These are the activations of a small neural network, seen along a few directions. Each row is one input.
Each table varies a few parts of the input and shows all the possible inputs, shuffled.
A made-up example of a description, with smaller parts first: one of 6 places along a line, together with either a single point or one of 11 places along a line or (one of 3 separate values, together with one of 8 places around a ring).
Shared parts are said once, and a part with two or three values counts as separate values.

Other details of the inputs vary at random and push rows far along three fixed directions, the same in every table; ignore that.

Table:
r1: [ -6   8 -54  18 -25 -11 -40  19 -40  17  12]
r2: [-32  72 -70 -20   3 -17 -18 -15 -13  -7 -45]
r3: [ -8 -12 -43  29   7  18 -29  20 -39  13  31]
r4: [  0   7  30   5 -12  14  -3   1   9 -19   3]
r5: [-11  -8 -14 -32 -19 -26  41 -37   1   0  -5]
r6: [-14   0  32  -6  56  -3 -29  25  47  25  15]
r7: [-22  16  42 -19 103  18 -52  -2 -15  41   6]
r8: [ 15 -36  28  33 -22   5  28  -1 -21  -6  -7]
r9: [ 21 -50 -16  34 -68   9  27  32 -12 -31  33]
r10: [ -7  12   5 -41   9 -25  41 -59  14  -4   7]
r11: [ 12 -24 -11  10 -39  -8   4  -1  -4  10   3]
r12: [ 31  -6  31  21 -48  21  22  24  23 -24 -12]
r13: [ 13 -41  37  20  -9  12  29   0  24  23   7]
r14: [  8 -10  14 -20  80  12 -37  13 -22   3  17]
r15: [ 19  12  34 -25  25  -9  18   0   9   6  33]
r16: [ 11 -32  47  27  13  24   7   2  21  10 -18]
r17: [ 13 -11  33  14 -48   8  22  -6   3 -32   3]
r18: [ -3  -7  -2 -34  46 -37  30 -45  45  22 -30]
r19: [  3 -19  22   9 -23   8  10  10  17 -14 -19]
r20: [ -20   60 -108  -38  -10  -13    2  -32  -67  -30  -26]
r21: [ -7 -10  37 -29  42  -2   6   1  30  20  18]
r22: [  4  20 -16 -33 -19 -14  48 -32  14  -2  -8]
r23: [ -1  15  23  11   2  14 -21   7  17 -16  -1]
r24: [ 18 -38  13  32  11  28   6  13 -29  -8  11]
r25: [ -7  -3 -30 -35   9 -27  24 -43   8  17 -23]
r26: [  6  34   5  11  -3  12 -37  42 -33  -9  17]
r27: [-24  14 -46  41 -69  26 -59  61 -40  -9  -8]
r28: [ 39 -49  23  47 -71   3  22  27 -17 -23  -6]
r29: [ 19 -28  34   2  -1   7   8   3  12   0 -18]
r30: [-16   6 -55  47 -38   6 -36  25 -50  23  17]
r31: [ -5   7  -4  -8 -20  -2  13 -19  17  -6  11]
r32: [ -3   4 -20   8 -41 -23  40 -30  37 -17 -14]
r33: [  8 -26  45  -5 -15   2  18   6   3 -14  -2]
r34: [ -6   4   7  30  25  12 -71  49  12  17 -15]
r35: [  3   5  33  30  -7  11 -16  22  34 -18  -3]
r36: [-13   2   0 -15  53  16 -38  29 -34 -11  24]
r37: [ -18   15 -110  -16   -7  -20  -22  -20  -54    3   -3]
r38: [ 12   3  52   5  14   3  -3   7  -3 -19  23]
r39: [  5 -12  -6 -24  -8 -20  28 -40 -14  -4 -37]
r40: [  3  31 -41  -7  11  13 -33  29 -30  -2  40]
r41: [-18  59  17 -35  71  22 -64  27  -8  17  10]
r42: [  7   1 -15 -24   1 -10  41 -46 -17 -45  -3]
r43: [-10  25  -1 -16  70  13 -57  19 -13   6  62]
r44: [ 11 -22  20  16 -35  -3  18  18 -18 -23   1]
r45: [-14  -7  -3 -34  36 -22  43 -63   0  28 -12]
r46: [-12  20 -30 -35  -6 -29  44 -69  24 -10 -18]
r47: [  8 -12  30  -6  52   4 -34  12  33  35  12]
r48: [-36  29 -37  21  45   6 -67  23   3  49  -4]
r49: [ -1 -15  48 -20  46   0   5   4  46  19  16]
r50: [11 14 12  0  0 -7 16 10 44  3  2]
r51: [  6 -32  50  27  23  10  16   2  38  10 -27]
r52: [-15  43 -61 -33 -33 -23  26 -33 -22  -3 -10]
r53: [ 14  14  29   0 -14  19  -9  26  -6 -11   8]
r54: [-16  -5 -35 -23   6 -24  49 -67  12  21 -39]
r55: [ 25 -34  18  30 -37   9  -3  21  15  -7 -27]
r56: [ 23   3 -10  26 -69   8  17  22  22 -11   4]
r57: [ -8  -6  20  14   5   2 -15  29  27  -6 -19]
r58: [-30  20 -71  43 -49  21 -48  17 -53  11 -31]
r59: [ 26 -20  24  28 -55  -2  27   8   7 -20  36]
r60: [-10   0  14 -60  54 -42  47 -49   5   8   8]
Description of these inputs: one of 2 separate values, together with one of 5 places along a line, together with one of 6 places along a line.
The inputs of r55 and r47 match in every part but the choice among 2 separate values. If r53 is changed in the same way as r55 into r47, which row does it become?
Answer: r52
The inputs of r16 and r54 match in every part but the choice among 2 separate values. If r57 is changed in the same way as r16 into r54, which row does it become?
Answer: r6
Change only the choice among 2 separate values in r25. List by row number the other rows that result.
Answer: r29
Change only the place on the line of 5 in r13. List by row number the other rows that result.
Answer: r21, r22, r25, r31
A walk changes only the place on the line of 6. It starts at r24 and steps to r8. List the rest of the walk in order.
Answer: r7, r58, r16, r51

Table:
r61: [ -7   5 -15  52 -52  27 -47  52   2 -26  -9]
r62: [ 40 -41  98  11  32  27  44   1  19  -3  43]
r63: [-13  -8 -49  -8  32  -8 -19  -7 -29   3 -55]
r64: [  1  23  59 -21  55  15 -45  39  24  17   0]
r65: [  6   1   3  32 -56  28 -34  55 -47   3  34]
r66: [ 39 -20  34  -7 -42   3  45  22  11 -30  15]
r67: [  0   9 -20 -13 -41 -27  38 -34  10 -32 -52]
r68: [  9  15  -7  15 -13  10 -47  51 -20 -20  34]
r69: [ -1  -4 -17  65 -44  28 -33  39  -6  27  28]
r70: [ 22 -43 -30 -27  15 -21  52 -32 -25 -22 -25]
r71: [ 48 -89  62  15  39   5  29  28  47  18  11]
r72: [-13  19  67  11  88  38 -61  24   6  37  18]
r73: [-16 -18  -9 -13   0 -25  49 -58  16  11  -4]
r74: [  3  -6  -7  34 -53  19 -45  38  -9  35  24]
r75: [-39  41 -37 -34  70 -13 -50  -6  18  21  15]
r76: [ -3   1  12 -40  23 -23  36 -49 -22  -7   5]
r77: [ 16 -37  70   0  26  15  27  -7   7 -11  40]
r78: [ -1   4 -13 -33   9 -37  27 -30  34   1  -8]
r79: [-40  52  11 -43  72   0 -52 -12 -24  43 -17]
r80: [ 35 -33  29   9 -58  -5  49  21  48  -4   6]
r81: [ -7 -11 -30  55 -74   2 -30  31 -16  16  17]
r82: [ -21   41 -116   22  -64   -9  -12   -3  -15   -3  -17]
r83: [  1   7 -19 -35   6 -17  38 -38   1 -38   1]
r84: [-51  39 -11 -20  66  -1 -38 -30 -20  19 -19]
r85: [ 10  10 -22   1 -41 -10  54 -39  18 -33 -52]
r86: [ -8  48 -46 -27  30  -1 -10 -13 -21 -14   6]
r87: [-10  -5   4  -3 -25 -19  33 -43  -9  -7 -41]
Describe the family of inputs behind these rows.
Answer: one of 3 separate values, together with either a single point or (one of 2 separate values, together with one of 4 places along a line)
The inputs of r67 and r68 match in every part but the choice among 3 separate values. If r72 is changed in the same way as r67 into r68, which row does it become?
Answer: r62
Which other rows agree with r73 in the choice among 3 separate values? List them by row number.
Answer: r69, r71, r74, r75, r78, r80, r81, r82
Change only the place on the line of 4 in r76. List by row number the other rows that result.
Answer: r62, r65, r77
